Small tables with named rows and columns. After each table, cells are looked up by row and column.

Tavu:
|  | Kemed | Tagida | Nat | Lazed | Lam | Gup | Vobiz | Sir | Pufa |
|---|---|---|---|---|---|---|---|---|---|
| Somufa | 2403 | 8403 | 4737 | 6158 | 691 | 147 | 9199 | 1337 | 8739 |
| Temo | 5723 | 4411 | 4325 | 4011 | 5620 | 7858 | 2750 | 4999 | -3745 |
| Bivuve | 3376 | 7970 | 5677 | 5777 | 1568 | 868 | 8304 | 2453 | -3330 |
| Kenuk | 3025 | 9315 | 5661 | 6683 | 963 | 450 | 9800 | 1737 | 4766 |
| Regez | 5167 | 4500 | 4580 | 3904 | 4779 | 6067 | 3365 | 4633 | -7769 |
| Lub | 2699 | -461 | 721 | 905 | 3947 | 4750 | -296 | 3447 | 1628 |
| Rupuse | 2921 | -296 | 819 | 1038 | 4168 | 5195 | -298 | 3580 | 2051 |
| Pes | 1242 | -349 | 427 | 793 | 2195 | 1631 | 906 | 2264 | 2305 |
| Musor | 4839 | 2578 | 2832 | 2926 | 5378 | 7553 | 1355 | 4562 | 630 |
| Ludogi | 4528 | 8757 | 5751 | 6536 | 2920 | 3883 | 8095 | 3048 | 3833 |
| Rofufe | 3591 | 6082 | 4956 | 4650 | 2396 | 2005 | 6198 | 3051 | -6132 |
| Mib | 4063 | 3245 | 2585 | 3327 | 4413 | 6240 | 2515 | 3702 | 6092 |
| Buv | 2005 | 8150 | 5004 | 5831 | 89 | -1380 | 9379 | 1205 | 2738 |
| Pidodif | 3315 | 5090 | 3102 | 4378 | 2998 | 4098 | 4953 | 2673 | 9801 |

Pufa of Rupuse is 2051
Pufa of Pidodif is 9801
Tagida of Buv is 8150
Nat of Regez is 4580
Kemed of Rofufe is 3591
Pufa of Ludogi is 3833
Gup of Lub is 4750
Which row has the largest Kemed? Temo

Fozolop:
,Beseno,Visef,Neboti
Sene,50108,-76246,-88286
Rem,35565,-86306,-52872
Toza,54376,-71414,-92129
Dapumif,50492,-64525,-82041
Viz,48644,-29446,-93852
Zuzaf,49574,-26182,-98432
Rar,51122,-59091,-84193
Sozop,57425,-51620,-99403
Kefo,35586,-86717,-51753
Milobos,35923,-93858,-62575

Dapumif, Beseno -> 50492
Sozop, Visef -> -51620
Dapumif, Neboti -> -82041
Viz, Neboti -> -93852
Viz, Visef -> -29446
Rar, Neboti -> -84193
Viz, Beseno -> 48644
Rar, Beseno -> 51122
Kefo, Neboti -> -51753
Zuzaf, Neboti -> -98432
Rem, Beseno -> 35565
Rar, Visef -> -59091
Sene, Neboti -> -88286
Dapumif, Visef -> -64525
Toza, Neboti -> -92129
Sene, Visef -> -76246
Toza, Beseno -> 54376

Lusa =
        Siregel    Sil  Povela   Salo  Pesup  Durig
Fof       94887  65704    9762  51363  60494  60306
Kisosa    42753  71360   78666  98361  52219  21548
Futip     47066  72198   71991  99484  51611  19199
Poz       39465  38783   85126  26346  61827  94913
Gokota    83640  51056   25006  27075  64875  87222
Sepena    92338  71761   12404  68351  59304  44977
Vibun     66905  77923   46836  97872  52535  18049
Zoz       80549  77855   29834  89260  54809  25180

Durig of Gokota: 87222
Pesup of Futip: 51611
Pesup of Sepena: 59304
Pesup of Kisosa: 52219
Povela of Kisosa: 78666
Sil of Vibun: 77923
Povela of Poz: 85126
Pesup of Vibun: 52535
Sil of Gokota: 51056
Sil of Zoz: 77855

Rad.tsv
	Rarupul	Vuvota	Nis	Lile	Lare	Kek	Fopifo	Zed	Dav
Vam	115	113	118	108	96	127	111	166	101
Fufup	147	128	137	102	89	158	107	194	127
Lozel	143	143	133	117	105	145	125	20	172
Lepus	136	128	133	126	131	133	124	171	125

Rarupul of Fufup is 147
Nis of Lozel is 133
Rarupul of Lozel is 143
Rarupul of Vam is 115
Dav of Fufup is 127
Fopifo of Fufup is 107
Rarupul of Lepus is 136
Zed of Vam is 166
Row with the largest Rarupul: Fufup

Tanobu =
,Pobukug,Mivuzeg,Kon,Zep,Lafilak,Lesadig,Zakogem,Bipon,Gapimad
Pudogi,-3.22,-3.23,4.81,-1.94,-3.82,-4.43,-2.99,-5.74,-3.21
Nes,-0.33,-0.61,2.34,6.87,-0.71,-6.83,-7.64,-5.77,-5.98
Dab,-7.13,0.08,-1.66,-0.83,-0.95,-5.11,-7.44,-0.20,-1.07
Fupa,-5.45,-5.13,-8.30,-2.72,-4.82,-2.02,1.98,-5.28,-0.32
Kuvagap,-7.65,-0.15,-2.38,-4.36,-3.98,0.59,-8.53,-1.06,1.33
Roreve,-0.57,-0.28,-5.87,-6.46,-0.99,-7.19,0.87,-1.16,-5.70

What is the Lafilak of Kuvagap in Tanobu?
-3.98
What is the Gapimad of Nes in Tanobu?
-5.98
What is the Zep of Dab in Tanobu?
-0.83
What is the Mivuzeg of Pudogi in Tanobu?
-3.23
What is the Bipon of Kuvagap in Tanobu?
-1.06
What is the Bipon of Roreve in Tanobu?
-1.16
What is the Gapimad of Roreve in Tanobu?
-5.70
What is the Zep of Pudogi in Tanobu?
-1.94
What is the Zep of Roreve in Tanobu?
-6.46
What is the Mivuzeg of Roreve in Tanobu?
-0.28
What is the Kon of Nes in Tanobu?
2.34
What is the Lesadig of Kuvagap in Tanobu?
0.59
What is the Kon of Kuvagap in Tanobu?
-2.38
What is the Pobukug of Dab in Tanobu?
-7.13
What is the Lafilak of Pudogi in Tanobu?
-3.82
What is the Kon of Pudogi in Tanobu?
4.81

Gem:
	Zamina	Segap	Vivizi	Faz	Bop	Ronib	Befeno
Tum	4752	5317	5553	1748	4353	2805	6256
Nefilon	5618	4898	5275	1997	3644	3844	4715
Sukuzo	7524	4466	2209	4758	4586	5628	7698
Piluvim	7759	4514	2400	4893	4001	5485	7445
Peno	4590	5337	5357	2186	4146	2716	6044
Buzof	8679	4609	1914	5623	4268	4989	6751
Mog	4769	5262	5537	1814	4212	2675	6144
Pev	4033	3093	5367	1164	4554	5561	7491
Poz	7756	4496	2191	4950	4213	5732	7390
Tukide	3891	3160	5241	986	4302	5505	7580
Bet	4226	1483	6852	2218	5866	3376	5108
Sazif	7284	4482	2363	5046	4338	5412	7639
Sesize	7237	4485	2249	5015	4093	5359	7588
Zas	8186	4959	1829	5678	4018	5114	6519

What is the Bop of Sukuzo in Gem? 4586
What is the Zamina of Peno in Gem? 4590
What is the Bop of Tum in Gem? 4353
What is the Zamina of Sesize in Gem? 7237
What is the Befeno of Zas in Gem? 6519
What is the Vivizi of Buzof in Gem? 1914
What is the Zamina of Nefilon in Gem? 5618
What is the Segap of Bet in Gem? 1483
What is the Befeno of Poz in Gem? 7390
What is the Bop of Nefilon in Gem? 3644
What is the Segap of Zas in Gem? 4959
What is the Segap of Sukuzo in Gem? 4466
What is the Segap of Pev in Gem? 3093
What is the Vivizi of Sukuzo in Gem? 2209
Which row has the largest Zamina? Buzof

Batebik
|  | Dakit | Ruku | Rin | Zit | Semar | Nada | Lategu |
|---|---|---|---|---|---|---|---|
| Liliges | 89 | -19 | 23 | -62 | 12 | 65 | 38 |
| Gaba | 27 | 51 | 45 | -23 | 15 | 23 | -6 |
| Moz | 25 | 9 | -47 | -39 | 71 | 23 | -25 |
| Luzes | 17 | -18 | -40 | 47 | 31 | 73 | -29 |
| Gelos | -55 | 46 | 0 | -7 | 23 | 26 | -6 |
| Podigib | 68 | -61 | -39 | 4 | 69 | -60 | 52 |
| Romim | 37 | 7 | 52 | 51 | 34 | 93 | -11 |
| Zuv | -26 | 65 | -25 | 46 | 56 | 5 | 33 |
| Lututef | 4 | 67 | -18 | 22 | 65 | -6 | -25 |
| Dal | 57 | -15 | -38 | 78 | 97 | 60 | 10 |
| Zapar | -10 | -49 | 65 | 53 | -45 | -14 | 12 |
| Zin | 69 | 18 | 74 | 8 | -13 | -31 | -73 |

What is the Zit of Lututef in Batebik? 22
What is the Nada of Podigib in Batebik? -60
What is the Dakit of Dal in Batebik? 57
What is the Ruku of Zin in Batebik? 18
What is the Dakit of Zuv in Batebik? -26
What is the Dakit of Gaba in Batebik? 27
What is the Nada of Liliges in Batebik? 65
What is the Lategu of Liliges in Batebik? 38
What is the Nada of Dal in Batebik? 60
What is the Semar of Zapar in Batebik? -45
What is the Semar of Dal in Batebik? 97
What is the Semar of Moz in Batebik? 71
What is the Ruku of Moz in Batebik? 9
What is the Lategu of Gaba in Batebik? -6
What is the Rin of Zuv in Batebik? -25
What is the Dakit of Podigib in Batebik? 68
Which row has the largest Zit? Dal

